A small network was trained on invented records. Each row is its activation on one of them, seen along a few directions.
Records have a field called T. Each example row is followed by its value.
The word missing means that the record has no T.
[ 16 -18 -15  -4   5 -38 -31   8 -11   6   3 -30  14  24]
t1
[  1  -3  14  23   9 -17  30  29   2  -9  -8  -1  12  53]
t4
[-14  -3   1 -45 -19 -14 -23   7  12  -5 -20 -34   3   0]
t6
[-22  20  -3 -31 -30 -18   3   8  16 -21 -37 -14   7  23]
t6
[-51 -10   9  15  -4  11  -9  -8  13  -1  23 -14  -6 -11]
t2
[-37   7 -16 -19  -7  15   8   1  -7  32  33  32  -3 -13]
t3
[-19  30  22  15  12 -25   7 -30  33  -2   9 -23 -16 -27]
t2
[ 43   7  36  30 -13  -4   3   6  -3  19 -26  35  27  27]
t4
[  1   4 -24 -24  17   9  -6  -9 -31 -10 -24  -9 -23  -5]
t3
[ 26  35   2  16  12  16 -19   7  -4  -6   6 -13 -40  20]
t5
[-11  16   0  12   5  16   4  21 -24  -6  -6 -25  -4 -26]
missing
[ 34   6  28  33  -6 -31   7   8  -5   1 -40  33  46  19]
t1
[ -4  -9  11 -17 -13  -8  -2  26 -26   2   6 -39  16 -16]
missing
[ 38  27  -5   8 -23  15 -10   9   4  13  32   3 -39  26]
t5

Here are new rows. What is T for each?
[  3  -6  21  10  -3  -3   5 -23  34  16 -12 -30   9 -16]
t2
[ -9  -2 -30 -22 -27  10 -16   0  28  -9 -13  -6   9  -4]
t6
[ -2  -1 -16  -3 -25  21   3  31  -1 -21  11  -7  29 -23]
missing
[ 40  44  35  16  26   9 -16 -26  15  -7  40   0 -14  12]
t5
[ 13  -5 -36 -28 -15  18   7   1  -6 -32 -15  19  -4  -9]
t3
[-11  21   0  14   5  13   5  28 -22 -18 -13 -25  -1 -31]
missing
[ 27  -5  -1 -13  27  15  24 -26  -2   8 -12   5   7 -16]
t3
[  9   5  26   5  25  27 -17  11   8 -13  46  -2 -19  31]
t5
[ 28   3  14  -9  -3  -8 -30  10 -10   0  20 -26 -15  28]
t5
[  0   1  -7   6 -14  16   8  26 -11 -18   4 -13  14 -28]
missing
[-11  10 -28 -14 -30  10  -6  -7  14  15  -9  -5 -14  -7]
t6
[-48 -11  -4  17 -23  13   0  -9  22  -2  30   3  -1  -7]
t2
[ -4   5 -17  10 -25  17  12  18 -17  10  13  -6   2 -24]
missing
[-42  -5   4 -29  16  14  -9   1 -11   8  20   9   8  -8]
t3
